A small network was trained on invented records. Each row is its activation on one of them, seen along a few directions.
After each row come some of the record's fields: S, M, P, Y, N, J.
Not every record has every field; a missing one is left out.
Other fields move the rows too, some of them a lot.
(in the rows, 500 means zero)
Random noise pushes rows far along 3 fixed directions. That doesn't count. These rows show it; they differ only by the noise:
[520 476 358 574 501 574 599 543 423 515 530 406 433 580 510 521 516 433
 396 559 479 569]
[811 564 452 633 449 551 741 654 514 446 580 505 406 593 500 661 626 383
 445 637 419 549]
[409 483 374 687 548 628 550 477 394 511 520 340 439 567 484 434 406 459
 409 478 531 575]
[521 533 350 729 526 626 622 531 436 425 595 393 455 591 478 494 499 388
 416 543 470 561]
[434 496 215 633 520 607 594 528 414 399 636 401 495 615 500 483 574 340
 364 595 423 562]

[538 452 532 634 483 628 573 587 436 534 473 453 469 581 510 474 439 468
 365 523 537 523] -> <S:s2 M:m2 P:p1 Y:y3 N:n2 J:j2>
[734 521 622 536 503 470 607 594 581 595 485 520 479 539 501 600 457 511
 516 539 462 496] -> <S:s5 P:p2 Y:y3 N:n2 J:j2>
[417 399 323 511 565 581 500 503 509 484 497 591 446 533 473 499 549 506
 436 487 459 478] -> <S:s2 M:m2 P:p1 Y:y3 N:n2 J:j1>
[462 364 445 160 443 517 460 392 446 630 330 550 426 490 532 556 504 585
 383 509 504 584] -> <S:s3 P:p2 Y:y3 N:n2 J:j2>
[325 386 637 315 472 389 269 426 393 759 344 462 527 418 541 385 272 691
 523 426 617 454] -> <S:s2 M:m3 P:p2 Y:y2 N:n2 J:j2>
[276 486 448 675 613 585 355 329 440 386 586 394 574 447 446 272 408 468
 553 444 578 425] -> <S:s2 M:m3 P:p2 Y:y5 N:n1 J:j2>
[736 627 533 557 506 541 602 579 518 351 625 553 453 572 418 589 620 386
 518 602 425 480] -> <S:s2 M:m1 P:p2 Y:y3 N:n2 J:j2>
[643 520 538 481 489 546 511 428 515 509 482 643 406 449 460 513 470 566
 580 500 531 566] -> <S:s2 M:m3 P:p2 Y:y3 N:n2 J:j1>
[378 476 553 353 492 402 380 476 418 559 391 455 468 401 524 485 411 575
 521 425 580 522] -> <S:s1 P:p1 Y:y2 N:n2 J:j2>
[513 667 490 696 484 481 501 578 490 331 634 405 652 502 545 368 470 373
 443 539 479 424] -> <S:s1 P:p2 Y:y5 N:n2 J:j2>
[503 437 309 136 460 401 480 463 551 482 526 684 532 515 459 615 717 436
 406 612 392 506] -> <S:s1 P:p2 Y:y3 N:n2 J:j2>
[719 556 663 492 381 572 565 499 516 523 463 504 319 450 446 556 527 479
 587 542 553 601] -> <S:s2 M:m3 P:p2 Y:y4 N:n2 J:j2>
[501 476 415 571 488 551 585 514 454 414 563 430 501 594 522 522 575 394
 465 570 529 546] -> <S:s5 P:p1 Y:y4 N:n1 J:j2>
[195 304 352 141 545 551 379 319 308 774 228 435 278 428 499 406 385 764
 464 396 646 636] -> <S:s2 M:m1 P:p1 Y:y3 N:n2 J:j1>
[426 552 585 349 451 496 457 410 378 558 468 419 464 341 506 319 470 511
 597 399 613 554] -> <S:s2 M:m3 P:p2 Y:y3 N:n1 J:j2>
[447 528 569 461 524 416 457 477 481 560 461 584 580 418 511 511 505 494
 518 475 488 450] -> <S:s1 P:p1 Y:y1 N:n1 J:j2>
[309 377 450 491 520 460 380 475 348 651 367 434 590 572 517 485 335 583
 369 469 536 421] -> <S:s5 P:p1 Y:y1 N:n2 J:j2>
[619 513 452 573 497 679 604 539 548 431 441 569 323 533 446 589 560 585
 467 509 573 607] -> <S:s2 M:m2 P:p1 Y:y5 N:n2 J:j1>
[595 485 544 490 407 555 502 568 435 556 381 471 362 467 494 569 542 541
 457 496 552 648] -> <S:s1 P:p1 Y:y2 N:n2 J:j1>
[559 434 650 543 500 479 514 509 462 676 353 361 361 495 526 534 345 639
 472 480 626 573] -> <S:s5 P:p1 Y:y5 N:n2 J:j2>
[790 480 772 361 493 337 531 514 651 702 350 588 487 471 539 693 474 704
 542 498 551 388] -> <S:s5 P:p2 Y:y5 N:n1 J:j2>
[599 549 712 663 467 553 508 488 545 526 461 523 376 492 412 483 430 527
 595 460 552 504] -> <S:s2 M:m3 P:p2 Y:y4 N:n2 J:j2>
[319 443 401 338 443 394 390 462 454 573 497 472 556 496 540 406 495 417
 517 561 482 490] -> <S:s4 P:p2 Y:y4 N:n2 J:j2>
[607 580 329 469 423 504 606 498 573 371 635 674 453 482 466 630 767 402
 616 591 452 592] -> <S:s4 P:p1 Y:y2 N:n1 J:j1>
[519 391 402 170 411 391 485 425 495 589 398 576 496 444 592 538 633 603
 514 544 479 507] -> <S:s3 P:p2 Y:y5 N:n1 J:j1>
[511 568 540 387 453 531 476 461 440 488 521 438 447 404 484 411 459 588
 582 522 596 652] -> <S:s2 M:m3 P:p2 Y:y5 N:n2 J:j1>
[769 498 616 463 412 571 611 530 473 545 337 529 327 435 549 640 499 607
 488 563 577 683] -> <S:s3 P:p1 Y:y5 N:n2 J:j1>
[444 477 476 522 488 587 460 454 413 524 472 343 479 469 535 399 358 441
 476 396 566 581] -> <S:s3 P:p2 Y:y3 N:n2 J:j2>
[568 538 752 434 506 396 512 503 516 517 432 522 484 380 520 503 452 535
 607 484 611 480] -> <S:s1 P:p1 Y:y5 N:n1 J:j2>
[371 650 324 360 454 587 492 438 453 344 695 497 532 381 446 389 613 427
 604 554 449 662] -> <S:s2 M:m3 P:p2 Y:y3 N:n2 J:j1>
[448 532 342 513 491 700 573 547 461 408 520 444 331 562 492 502 595 410
 447 559 523 628] -> <S:s2 M:m2 P:p1 Y:y4 N:n2 J:j2>
[636 522 341 431 417 560 601 519 630 295 589 680 500 555 433 604 708 473
 500 568 433 465] -> <S:s2 M:m2 P:p2 Y:y5 N:n2 J:j1>
[612 628 524 859 544 522 491 599 507 339 615 447 564 534 510 506 393 382
 531 491 541 431] -> <S:s4 P:p1 Y:y2 N:n2 J:j2>
[651 479 401 701 574 516 620 483 643 375 630 562 524 566 380 602 575 440
 501 517 352 443] -> <S:s5 P:p2 Y:y3 N:n2 J:j1>
[226 382 354 481 604 587 397 517 353 498 512 375 569 509 551 387 405 454
 396 520 468 462] -> <S:s2 M:m2 P:p1 Y:y1 N:n2 J:j2>
[560 464 382 421 465 600 551 450 577 493 420 629 344 534 487 577 704 562
 501 475 474 530] -> <S:s2 M:m2 P:p2 Y:y4 N:n1 J:j1>
[164 385 286 364 589 530 350 207 450 514 433 483 510 436 468 375 445 590
 494 285 549 514] -> <S:s3 P:p2 Y:y3 N:n1 J:j1>
[509 495 467 546 537 478 510 551 515 424 569 476 575 563 531 596 563 444
 478 518 470 452] -> <S:s5 P:p1 Y:y2 N:n1 J:j2>
[696 582 488 537 431 487 632 577 614 464 527 628 506 447 493 613 684 437
 514 594 503 469] -> <S:s4 P:p1 Y:y5 N:n1 J:j2>
[737 638 565 562 496 469 578 563 604 386 590 698 592 507 475 623 674 459
 553 554 348 352] -> <S:s2 M:m1 P:p2 Y:y1 N:n1 J:j2>
[685 567 268 743 418 665 759 611 564 196 706 526 457 654 426 624 730 294
 489 653 416 631] -> <S:s5 P:p1 Y:y5 N:n2 J:j1>
[661 451 448 155 393 491 638 552 526 659 382 648 284 464 517 654 617 661
 501 509 530 582] -> <S:s2 M:m2 P:p1 Y:y3 N:n2 J:j1>
[619 551 616 582 490 522 535 495 450 480 507 543 398 474 567 513 510 441
 601 578 552 563] -> <S:s2 M:m3 P:p1 Y:y4 N:n1 J:j2>
[428 440 664 231 480 496 460 439 384 719 214 447 285 372 476 462 349 735
 553 299 688 644] -> <S:s1 P:p1 Y:y3 N:n2 J:j1>

Which values does each new row have?
[255 393 357 437 549 403 387 389 403 588 546 434 663 603 549 371 458 472
 404 504 476 387] -> <S:s5 P:p2 Y:y3 N:n1 J:j2>
[623 736 684 564 463 451 615 522 514 348 589 496 511 321 442 479 565 450
 664 499 567 498] -> <S:s1 P:p1 Y:y5 N:n1 J:j2>
[510 553 354 598 475 587 599 476 566 328 637 496 467 586 428 533 617 439
 526 506 402 579] -> <S:s5 P:p2 Y:y4 N:n2 J:j1>
[788 567 600 396 362 475 664 713 481 474 502 547 465 456 622 590 607 411
 492 732 471 517] -> <S:s2 M:m2 P:p1 Y:y5 N:n2 J:j2>
[485 539 351 620 542 501 492 541 541 297 635 499 687 543 495 428 629 288
 469 603 455 381] -> <S:s4 P:p2 Y:y5 N:n1 J:j2>
[618 565 684 350 441 455 505 525 374 617 384 435 370 367 567 390 414 580
 630 462 563 624] -> <S:s2 M:m3 P:p2 Y:y3 N:n2 J:j1>
[683 571 571 470 484 410 590 649 516 459 555 583 516 538 573 594 523 396
 486 589 458 470] -> <S:s1 P:p1 Y:y3 N:n2 J:j2>
[665 506 705 333 474 426 578 495 613 594 418 565 411 491 494 641 560 588
 624 479 499 503] -> <S:s5 P:p2 Y:y4 N:n1 J:j2>
[483 400 370 486 487 605 540 477 433 517 447 405 389 477 531 486 461 468
 441 437 539 618] -> <S:s3 P:p1 Y:y3 N:n2 J:j1>
[343 483 375 383 467 436 351 544 360 536 582 371 561 501 565 372 533 463
 445 578 464 486] -> <S:s2 M:m3 P:p2 Y:y2 N:n2 J:j2>
[414 338 406 236 456 411 345 609 417 643 391 447 519 616 663 502 521 541
 318 562 458 416] -> <S:s2 M:m2 P:p2 Y:y2 N:n2 J:j2>
[679 458 529 243 409 396 516 618 448 465 516 493 470 484 580 530 646 409
 477 733 439 553] -> <S:s2 M:m3 P:p2 Y:y5 N:n2 J:j2>
[509 432 730 655 506 603 485 459 362 735 235 293 351 502 501 465 186 699
 461 434 740 623] -> <S:s5 P:p1 Y:y5 N:n2 J:j2>
[439 401 560 577 556 500 413 442 462 643 351 475 527 579 505 567 349 622
 506 411 640 477] -> <S:s5 P:p1 Y:y2 N:n1 J:j2>
[420 482 262 536 499 646 545 566 430 307 624 448 527 525 565 450 604 328
 377 689 448 605] -> <S:s2 M:m2 P:p1 Y:y5 N:n2 J:j2>
[497 320 343 151 463 396 388 555 568 607 495 605 544 566 591 662 626 541
 370 612 389 369] -> <S:s2 M:m2 P:p2 Y:y2 N:n2 J:j2>
[863 653 500 710 494 495 679 673 653 309 629 621 444 497 467 649 639 442
 553 591 477 519] -> <S:s4 P:p1 Y:y5 N:n2 J:j1>
[271 515 453 850 620 641 395 380 486 385 565 470 573 511 406 409 443 495
 478 385 532 524] -> <S:s1 P:p1 Y:y2 N:n1 J:j1>
[628 573 596 622 575 466 538 481 607 449 507 645 505 485 407 523 471 528
 565 468 459 446] -> <S:s1 P:p2 Y:y3 N:n2 J:j1>
[403 451 502 311 519 418 379 521 400 587 436 389 531 483 587 367 425 466
 391 483 534 533] -> <S:s1 P:p2 Y:y3 N:n2 J:j2>
[359 525 490 551 521 532 436 388 449 492 527 420 523 431 398 332 371 457
 573 401 583 511] -> <S:s4 P:p2 Y:y3 N:n2 J:j2>
[615 569 721 518 401 369 488 603 421 524 561 375 559 450 625 376 394 391
 549 627 520 438] -> <S:s2 M:m3 P:p2 Y:y5 N:n2 J:j2>
